Nofa: -0.11; +0.13; -0.05; +0.17; +0.07; -8.22
vib: +0.13; +0.17; -0.11; +0.07; -0.05; +0.12
kife: +0.17; -0.05; -0.11; +0.14; +0.12; +0.06
Lova: -0.11; +0.05; -0.11; -0.20; +0.18; -0.05
Lotig: +0.12; +0.17; +0.14; +0.07; -0.11; -0.05
asked: +0.13; -0.05  Nofa
asked: +0.13; -0.05; +0.17; +0.07; -8.22  Nofa
order: -0.11; -0.05; +0.07; +0.12; +0.14; +0.17  Lotig
order: -0.05; +0.18; -0.20; -0.11; +0.05; -0.11  Lova
order: -0.05; +0.17; +0.13; +0.12; -0.11; +0.07  vib
order: -0.05; -0.11; +0.07; +0.14; +0.17; +0.12  Lotig

Kisiz: -5.68; -5.43; -3.64; +0.62; +2.23; +3.17; -1.69; -7.76; +0.73
fadep: -3.64; +3.18; +0.73; -5.43; -7.76; -5.68; -1.69; +0.62; +2.23
pek: -1.51; -0.29; -2.97; -0.97; -0.40; -0.26; +1.98; +4.97; +3.29
tov: -1.51; -0.29; -2.97; -0.97; -0.40; +3.43; +1.57; -0.22; -2.05
fel: +3.75; -2.62; -1.02; +3.91; +2.97; +1.91; +0.89; +2.21; +2.42
Vub: -4.68; +4.76; +3.64; -5.74; -5.81; -4.70; -1.95; -1.98; -0.21
order: +3.18; +0.73; -5.43; -7.76; -5.68; -1.69; +0.62; +2.23; -3.64  fadep
order: -2.05; -0.40; -1.51; -2.97; -0.97; +1.57; +3.43; -0.22; -0.29  tov
asked: -2.97; -0.97; -0.40; +3.43  tov

til: -0.13; -3.34; -4.41; +1.97; +0.21; -6.04; +2.20
Kulid: +0.78; +2.58; +4.04; +4.49; -7.73; -2.14; -1.38
Tun: -3.99; +1.25; -0.81; +6.44; -2.21; -5.08; +1.45
nuv: +2.26; -5.58; -7.74; +3.62; -7.73; -5.30; +2.09
luno: -5.08; -2.22; +1.25; -3.99; +6.44; -0.81; +1.45
tofo: +4.05; +2.26; -5.58; -7.76; +3.62; -0.24; +0.03
order: +1.45; -5.08; -2.21; +6.44; -0.81; +1.25; -3.99  Tun
asked: +1.97; +0.21; -6.04  til
asked: +2.26; -5.58; -7.76; +3.62  tofo

katid: +4.65; +5.62; +6.21; +1.73; -6.79; -2.16; -5.80; -0.21; -4.18; +7.98; +7.00; +4.86; +7.17; -7.15; -1.08; -7.38; -6.91; +7.23; +0.77; -1.57; +5.05; -0.81
Gisim: +2.97; -4.27; -4.90; +7.93; -3.58; +1.60; -0.69; +0.05; +6.41; +0.28; +5.52; +5.20; +6.13; +5.69; +1.78; -2.79; +3.80; +2.19; +0.15; -6.25; -5.07; +6.17
Fese: +2.33; +6.63; -7.24; -4.08; -6.82; -2.18; +5.26; -6.48; +7.58; +2.29; +5.23; +0.19; +0.26; +3.13; -7.65; -3.82; +6.31; -2.33; +6.79; +0.56; +1.66; +0.32
Ful: +4.46; -7.37; +1.98; +1.20; +2.06; +3.93; +4.06; +3.16; -3.55; +0.91; -0.74; +4.55; -6.34; +0.15; +5.13; +7.02; +3.52; +2.50; +8.03; -2.66; -5.18; -5.71
tuzuf: -7.96; -5.64; -2.91; -3.51; +6.53; +7.00; +5.47; +0.41; +3.46; +0.68; -1.17; -6.47; +5.76; +3.89; +3.30; -7.26; -5.04; +2.87; -7.52; +7.88; +3.78; -2.99
Fet: +7.23; -2.17; +4.86; +7.17; +5.05; -7.15; -0.81; -0.21; -7.38; +7.98; -1.08; +7.00; -6.79; -6.91; +1.73; +4.65; +5.62; -1.57; -5.80; +0.77; -4.18; +6.21
kirad: -3.17; +2.60; +1.91; +3.07; +5.97; -6.35; -3.64; +5.67; -3.10; -1.08; -7.78; -4.50; +5.71; -2.86; -1.14; +7.39; +1.97; +3.33; +4.48; +3.62; -3.19; -3.29
pirib: +7.39; -3.29; -1.14; +3.07; -3.64; -2.86; +1.97; -6.35; -3.10; +5.97; -7.78; -1.09; +2.60; +3.62; -3.19; +5.71; -3.17; +5.67; -4.50; +3.33; +1.91; +4.48
Tonel: -3.05; -7.58; -3.54; +5.12; -2.74; -7.99; +6.04; +7.28; -2.13; -2.29; +6.65; +4.71; +0.52; -3.84; +2.18; -7.28; -6.99; +6.92; +4.59; +6.07; +1.99; +5.03
zud: +5.76; +6.53; +3.30; +3.89; +7.00; -1.17; +0.68; -7.26; -7.52; +2.87; +5.47; -5.64; -2.91; +3.78; -7.96; +0.41; +3.46; -3.50; -5.04; -6.47; -2.99; +7.88
order: -7.78; -6.35; -4.50; -3.64; -3.29; -3.19; -3.17; -3.10; -2.86; -1.14; -1.08; +1.91; +1.97; +2.60; +3.07; +3.33; +3.62; +4.48; +5.67; +5.71; +5.97; +7.39  kirad
order: -3.64; +5.67; -3.10; -1.08; -7.78; -4.50; +5.71; -2.86; -1.14; +7.39; +1.97; +3.33; +4.48; +3.62; -3.19; -3.29; -3.17; +2.60; +1.91; +3.07; +5.97; -6.35  kirad
asked: -6.91; +7.23; +0.77  katid
order: +2.87; -7.52; +7.88; +3.78; -2.99; -7.96; -5.64; -2.91; -3.51; +6.53; +7.00; +5.47; +0.41; +3.46; +0.68; -1.17; -6.47; +5.76; +3.89; +3.30; -7.26; -5.04  tuzuf
asked: -2.79; +3.80; +2.19; +0.15; -6.25; -5.07  Gisim
order: -1.08; +7.00; -6.79; -6.91; +1.73; +4.65; +5.62; -1.57; -5.80; +0.77; -4.18; +6.21; +7.23; -2.17; +4.86; +7.17; +5.05; -7.15; -0.81; -0.21; -7.38; +7.98  Fet
order: -0.81; +4.65; +5.62; +6.21; +1.73; -6.79; -2.16; -5.80; -0.21; -4.18; +7.98; +7.00; +4.86; +7.17; -7.15; -1.08; -7.38; -6.91; +7.23; +0.77; -1.57; +5.05  katid

gomu: -6.29; +4.29; -4.65; -5.92; -4.79; +4.79; +4.76; -5.60; -4.73; +5.03; -6.41; -5.56; +5.25; -4.57; -5.74; -5.94; +4.93; -6.61; +4.63; +4.88; -5.87; -5.50; +6.62; -6.12; +3.86
zamel: -5.92; +5.03; +5.25; +4.29; +3.86; -6.29; -4.57; +4.93; -5.50; +4.79; -4.65; -4.73; -6.61; -5.60; -5.95; +4.63; +4.76; -6.12; +4.88; -5.74; -5.56; -5.87; -6.41; -4.79; +6.62
kiro: +3.90; -5.72; -1.37; -0.52; -3.41; +5.44; +3.29; -2.94; +2.24; -3.45; +5.35; +0.37; +3.34; +3.05; +3.17; -2.22; -2.28; +2.02; -2.29; +2.40; +1.30; +5.58; +5.51; +3.82; -4.58
tizi: +0.37; +3.33; -4.77; -3.22; -5.53; +5.46; +6.12; -4.97; +4.93; -4.94; +5.21; +4.20; +5.58; +6.00; +5.01; -4.81; -4.78; +4.54; -4.38; +4.03; +5.25; +6.01; +4.32; +6.08; -4.82
asked: +5.21; +4.20; +5.58; +6.00; +5.01; -4.81; -4.78  tizi
asked: +0.37; +3.34  kiro
asked: +3.05; +3.17; -2.22; -2.28; +2.02; -2.29; +2.40; +1.30  kiro
order: +6.62; -5.92; +5.03; +5.25; +4.29; +3.86; -6.29; -4.57; +4.93; -5.50; +4.79; -4.65; -4.73; -6.61; -5.60; -5.95; +4.63; +4.76; -6.12; +4.88; -5.74; -5.56; -5.87; -6.41; -4.79  zamel
order: +6.62; -4.79; -6.41; -5.87; -5.56; -5.74; +4.88; -6.12; +4.76; +4.63; -5.95; -5.60; -6.61; -4.73; -4.65; +4.79; -5.50; +4.93; -4.57; -6.29; +3.86; +4.29; +5.25; +5.03; -5.92  zamel
asked: -6.61; -5.60; -5.95; +4.63; +4.76; -6.12; +4.88; -5.74  zamel
asked: -4.77; -3.22; -5.53; +5.46; +6.12; -4.97  tizi

medu: +5.21; +3.93; +5.30; +0.29; +2.84; -1.05; -1.46; +3.27
roru: +4.35; +4.09; +3.89; +2.23; +4.65; -0.94; -2.43; +1.74
getam: +4.09; +4.35; +4.65; +1.73; +2.23; -2.43; -0.94; +3.89
pivak: +1.15; +4.79; +2.43; +5.20; -0.26; -6.42; +1.16; +5.74
kekis: -5.67; -0.97; +5.55; +6.17; -6.72; +2.18; -5.78; +1.07
Kel: +2.50; -1.03; +0.55; -6.72; +6.17; +5.63; -6.92; -1.29
tok: -2.96; -3.06; -2.89; +1.62; -5.70; -0.97; +5.55; -2.26
Dedop: -0.52; +3.26; +1.36; +6.28; -3.23; -6.00; +4.24; +3.38
Nupe: +3.25; +6.28; -6.00; -3.23; +3.38; -0.52; +1.36; +4.24
Vifa: +3.53; +2.29; +2.45; -3.73; +6.89; +2.02; -7.04; +2.28
asked: -6.72; +6.17  Kel
order: +4.24; +3.38; -0.52; +3.26; +1.36; +6.28; -3.23; -6.00  Dedop
order: -2.43; -0.94; +1.73; +2.23; +3.89; +4.09; +4.35; +4.65  getam
asked: -5.70; -0.97; +5.55  tok
order: +6.17; +5.63; -1.03; +0.55; -6.92; +2.50; -6.72; -1.29  Kel

Toneg: -4.32; -6.90; +7.01; +2.44
marol: +4.65; +4.62; -2.53; -3.89
kigi: +5.17; -4.63; +7.26; -0.39
Puraz: +4.65; -2.53; +4.63; -3.88
seruf: -6.45; +3.02; +3.50; -3.76
dade: +4.63; +4.65; -3.89; -2.53
tar: +4.63; -2.53; -3.88; +4.65
order: -6.90; -4.32; +2.44; +7.01  Toneg
order: -4.63; -0.39; +5.17; +7.26  kigi
order: -2.53; +4.63; +4.65; -3.89  dade
order: -3.89; +4.63; -2.53; +4.65  dade
order: -3.89; -2.53; +4.63; +4.65  dade
asked: +3.50; -3.76  seruf
order: -2.53; -3.89; +4.65; +4.63  dade

Vatu: +0.33; +5.48; +1.65; +2.12; +0.05; +3.94; +2.83; -2.48; +0.89; +4.98; +0.87; +2.16; +1.42; -0.48
Zak: +0.89; +1.65; -2.48; +1.42; +0.87; +2.12; +4.98; +5.48; +2.16; -0.49; +0.05; +0.33; +3.94; +2.83
Pagam: +0.33; +1.65; -0.49; +2.83; +0.06; +2.16; +5.48; +4.98; +3.94; +0.89; -2.48; +1.42; +2.12; +0.87
order: -2.48; -0.48; +0.05; +0.33; +0.87; +0.89; +1.42; +1.65; +2.12; +2.16; +2.83; +3.94; +4.98; +5.48  Vatu
asked: +2.83; +0.06  Pagam
order: +1.42; +2.12; +0.87; +0.33; +1.65; -0.49; +2.83; +0.06; +2.16; +5.48; +4.98; +3.94; +0.89; -2.48  Pagam
order: +2.83; +0.89; +1.65; -2.48; +1.42; +0.87; +2.12; +4.98; +5.48; +2.16; -0.49; +0.05; +0.33; +3.94  Zak

Par: +2.56; -5.03; -2.06; +5.20; -5.82
Lakef: -2.07; -5.03; -5.82; +2.56; +5.20
Keda: +4.21; -6.84; -0.96; +5.20; -7.41
vifef: +4.21; -6.84; +2.93; +6.51; -5.17
order: +2.56; -5.82; +5.20; -5.03; -2.06  Par
order: -5.82; -5.03; -2.06; +2.56; +5.20  Par

